These are the activations of a small neural network, seen along a few directions. Each row is one input.
In each table, some parts of the input vary, and every possible input appears once, in random order.
A made-up example of a description, with smaller parts first: one of 4 places along a line, together with either a single point or one of 9 places along a line or (one of 3 separate values, together with one of 5 places around a ring).
Shared parts are said once, and a part with two or three values counts as separate values.
(in the rows, 128 means zero)

Other details of the inputs vary at random and push rows far along two fixed directions, the same in every table; ignore that.

Table:
R1: [120 110 106 105 119 132 132 122 123 153 139 163]
R2: [198 123 115  31 193 166 103  63 124 152 113  86]
R3: [120 132 189 214 131 102 174 127 131 121 140 140]
R4: [173  87  80  44 198 178 126  52 118 160 104 137]
R5: [ 71 166  98  98  89 117  67 169 156 134 138 153]
R6: [165 158 103  79 175 154  93  91 157 137 111 126]
R7: [114 103 164 219 119  97 177 142 113 105 123 115]
R8: [101 110 175 202 108 103 188 128 106 131 152 163]
R9: [140  67 201 200 140 105 222 106  61 135 140  94]
R10: [110 107 177 210 133  95 143 138 126 113 130 113]
R11: [148  96 232 175 146  91 173 105  77 137 162  70]
R12: [133 207 100 133  85 145  91 178 196  56 113 126]
R13: [123 133 118  96 110 134 128 129 116 152 152 163]
R14: [118 130 185 200 128  91 134 140 114 111 133  91]
R15: [117 147  34 106 131 155  71 157 170 104  68 136]
R16: [115 110 160 194 106 104 190 127 105 130 147 150]
R17: [147 113 245 179 148  93 201  89  84 150 182 101]
R18: [159 136 185 202 116 124 183 140 139  67 139 108]
R19: [196 108 140  45 175 142 138  65 100 163 141  97]
R20: [147 137 121 142 154 138 125 122 144 121 101 118]
R21: [170 102 136  74 213 144 106  51 125 158 120 103]
R22: [113 105 175 186  88  98 191 147  90 135 156 145]
R23: [ 48 126 133 188  61  98 134 194 118 122 143 161]
R24: [111 173  40  69 143 153  26 136 190 119  86 135]
R25: [ 75 159 144 172  47  95 146 189 125 122 164 173]
R26: [136 124 100 146 139 136 132 127 137 115  97 128]
R27: [147  76 155 103 146 127 152 109  70 162 151 103]
R28: [129 139 182 195 124  91 145 129 124 114 140 102]
R29: [137 124 106 155 137 128 140 123 147 114 107 145]
R30: [108 110 118 105 114 127 116 142 103 151 145 138]
R31: [120 158  30  86 110 164  85 155 161 116  78 150]
R32: [130 149 137  87 123 125 116 116 126 150 154 141]
R33: [157 116 177 102 175 122 141  68 112 163 158 108]
R34: [137  73 144 146 187 130 156  78 109 142 122 128]
R35: [167 161  81  39 163 165  72  98 157 141 107 115]
R36: [ 90 168  77 111  62 133  95 195 140 121 126 155]
R37: [ 48 127 135 192  54 100 132 207 119 113 139 152]
R38: [ 52 155 159 172  64  84 111 190 124 119 158 138]
R39: [116 159  36  89 107 159  90 151 170 119  86 164]
R40: [130 144 126 144 152 136 118 114 160 126 118 154]
R41: [ 84 152 136 211  91  97 110 186 156  89 110 129]
R42: [111 139 137 115 136 113  90 119 146 142 144 126]
R43: [134 178  87  98  55 155 122 195 151  85 136 144]
R44: [ 78 169 156 167  55  91 121 195 126 108 155 131]
R45: [168  78 153  95 148 129 160 103  68 160 143  94]
R46: [148  91 223 156 129  91 187 112  65 138 170  77]
R47: [109 161  33  73 152 163  34 136 197 119  78 158]
R48: [ 86 146  60 119  66 130  85 199 145 112 104 150]
R49: [149 142 208 162  78 105 186 155 109  79 181 103]
R50: [163 118 174  90 151 127 160  88  92 160 162 112]
R51: [137  90 226 200 166  92 170  98  84 133 153  78]
R52: [199 168  84  28 147 184  88 107 169  94 114  96]
R53: [192  90  90  24 184 185 141  67 103 169 116 134]
R54: [107 155 131 195  46 125 168 193 151  54 135 146]
R55: [155 104 179 114 173 122 135  89  98 157 143  76]
R56: [132 125 107 141 151 138 138 104 147 135 113 158]
R57: [111 159  31  79 149 164  39 140 191 119  74 145]
R58: [ 83 159  70 116  71 133 100 174 161 126 127 192]
R59: [129  77 217 165 127  93 205  98  63 162 190 132]
R60: [147  95 169 100 153 116 136 103  83 154 153  85]
R61: [ 94 188  87 142  96 121  66 176 181  97  99 121]
R62: [201 109 104  70 215 174 122  57 137 142  91 110]
R63: [118 137 137 111 141 120  98 117 132 149 135 107]
R64: [106 104  98 129 131 125 121 120 133 137 120 154]
R65: [111 106 100 145 145 127 117 120 140 124 104 135]
R66: [ 89 199 103 119  89 123  71 161 184 124 133 160]
R67: [171 113 168 106 165 125 145  86 105 149 135  72]
R68: [121 119 104 140 153 132 130 107 144 130 114 153]
R69: [167  74  83  55 197 173 123  63 107 162  97 115]
R70: [150  65 207 174 130 110 219 111  51 149 160 108]
R71: [ 92 174  80 151 103 136  79 181 181  93  84 134]
R72: [131 166  79 106  59 161 129 195 157  76 122 150]
R73: [151  67 137 125 170 136 165  86  86 153 117 103]
R74: [192  90  90  25 172 170 123  83  94 160 116  97]
R75: [110 120 181 208 137  95 153 122 133 121 147 143]
R76: [ 50 139 143 173  61  93 123 190 120 130 160 169]
R77: [ 79 179  99  98  84 116  76 166 160 129 146 160]
R78: [103  91 163 216 126  97 159 140 114 112 127 122]
R79: [187  97 133  39 179 146 120  79  87 158 127  75]
R80: [164  72 137 119 168 141 169  89  81 146 108  96]
R81: [115 157 134 210  69 122 162 187 162  44 127 142]
R82: [ 69 137  72 110  85 131  88 171 155 134 120 176]
R83: [ 67 155 138 220  81 106 153 177 153  94 126 174]
R84: [173 124 171 131 177 126 147  77 119 141 129 100]
R85: [155 109  64  54 137 169 111 124 116 146  94 118]
R86: [ 93 197  95 138 104 123  69 155 192 113 117 163]
R87: [153 153  69  52 179 158  58  84 173 138 102 133]
R88: [197  98 100  19 177 175 130  72  96 166 124 121]
Each input here is: one of 8 places around a ring, together with either a single point or one of 10 places around a ring.
The inputs of R16 and R6 match in every part but the place on the ring of 8. If R9 is changed in the same way as R16 into R6, which row does it become?
Answer: R61
The inputs of R35 and R88 match in every part but the place on the ring of 8. If R52 is changed in the same way as R35 into R88, which row does it become?
Answer: R43
A walk changes only the place on the ring of 10. It starts at R25 and steps to R88. List the rest of the walk in order.
Answer: R36, R74, R45, R27, R30, R76, R59, R13
List by row number the other rows that have the place on the ring of 8 in common with R18.
Answer: R3, R10, R20, R40, R41, R47, R57, R62, R71, R75
List by row number the other rows that have the place on the ring of 8 in common with R1.
Answer: R22, R23, R37, R48, R53, R58, R70, R72, R82, R85
Which other rows does R32 become when the place on the ring of 10 takes its other values? List them by row number.
Answer: R5, R19, R38, R44, R46, R50, R60, R77, R79

Table:
R89: [164  56 125  76 193 149 141  53  95 170 135 118]
R90: [ 64 124 115 157  84 101 101 180 134 118 133 165]
R91: [123  97 183 154 138 100 166  91  94 165 161 143]
R92: [150 141 144  40 147 134  79 119 130 146 162 114]
R93: [105 167  99 150 124 134 111 125 183 106 112 147]
R94: [129 165 102 126  89 125 122 168 146 111 127 171]
R95: [107 135 169 182  82 118 175 149 125 120 155 163]
R96: [190 101 147  94 161 144 167  94  82 141 137 105]
R97: [102 190  92 149 107 137 100 136 190 107 105 141]
R98: [148  80 163 158 117 117 181 120  78 118 142 110]
R99: [107  83 189 196 104 121 205 133  98 117 163 138]
R100: [106 151 166 199 115  96 140 159 148 108 125 116]
R101: [147 166 187 138 146 108 121 134 138 101 154  94]
R102: [127 116 206 190  91 112 197 137  95 132 167 128]
R103: [ 87 165  89 113  90 112  76 175 145 142 117 147]
R104: [121 122 116 169 139 112 127 136 152 104  96 124]
R105: [124 135 133 167 164 119 137 128 152 120 121 141]
R106: [164 123  62  39 139 181 104 111 127 129  97 106]
R107: [124 111 169 149 122  98 152 100  94 172 159 121]
R108: [169 124 220 130 108 107 167 124  90 111 186 104]
R109: [137 106  59  43 157 157  78  96 121 148 103 118]
R110: [ 71 147  86 111  87 131  85 174 140 141 116 126]
R111: [ 95 134 116 158  75 126 132 194 132  99 119 165]
R112: [128 147  77  58 136 139  76 107 136 152 118 161]
R113: [129 163 134 164 137 120 124 135 155 131 115 123]
R114: [137 147  78  74 102 169  93 164 142 117 104 134]
R115: [ 96 143  86 160 126 139 102 133 172  96 102 139]
R116: [175  97 144 126 191 145 144  78 107 125 112  69]
R117: [150 100 100  58 184 157 115  87 127 176 123 138]
R118: [161 117 103  88 158 164 148 114 124 139 122 149]
R119: [168  83 139 126 189 146 147  74 119 126 106  81]
R120: [110 165  95 149 111 119  94 154 162 100  98 107]
R121: [108 126 130 131 111  89 114 141  90 139 131 117]
Describe the family of inputs behind these rows.
Answer: one of 3 separate values, together with either a single point or one of 10 places around a ring
The inputs of R114 and R121 match in every part but the choice among 3 separate values. If R106 is changed in the same way as R114 into R121, which row does it become?
Answer: R110
Which other rows does R109 become when the choice among 3 separate values takes its other values? List them by row number.
Answer: R98, R119
List by row number the other rows that have the choice among 3 separate values in common with R113.
Answer: R93, R97, R100, R101, R104, R105, R115, R116, R119, R120

Table:
R122: [121 181  86 110  98 130  80 155 167 103 119 147]
R123: [ 92 158 142 181  91 111 139 144 144 122 157 149]
R124: [175 117 155  69 146 146 130  99  89 155 149  94]
R125: [148  81 113  92 162 141 154  94  82 161 129 110]
R126: [ 98 180 180 215 153  88  84 140 176  88 115  91]
R127: [133 147  49  90 141 180 111 109 196 121  85 149]
R128: [115 136 135 189 106 117 154 156 139  75 114 143]
R129: [163 142 168 110 130 111 151 113  98 130 149  85]
R130: [ 88 108 176 144  93  87 149 142  90 149 174 127]
R131: [181 113  80  50 162 161 126  94 108 124 105  89]
R132: [146 117  56  70 186 178  77 107 157 142  60 150]
R133: [163 127 153 153 134 137 156 132 128  93 121 118]
R134: [ 60 145 103 136  77  91  89 172 147 132 138 166]
R135: [ 86 115 162 180 111  87 156 121 114 158 154 140]
R136: [212  95 172 111 169 139 182  80 101 140 123  76]
R137: [174 126 176 116 135 125 150 112 116 110 159 112]
R138: [150  65 190 138 150 144 178 108  68 142 153 110]
R139: [ 95 130 179 188 125 103 155 134 124 153 159 152]
R140: [ 88 129  55 144 113 135  78 157 156 134  75 165]
R141: [ 83 157 128 124  63 111  90 193 132 119 152 154]
R142: [118 118  29  77 142 164  97 125 158 137  98 160]
Describe the family of inputs behind these rows.
Answer: either a single point or (one of 2 separate values, together with one of 10 places around a ring)
Which other rows does R140 become when the choice among 2 separate values takes its other values? List them by row number.
Answer: R135
Which other rows does R137 become when the choice among 2 separate values takes its other values? List them by row number.
Answer: R133
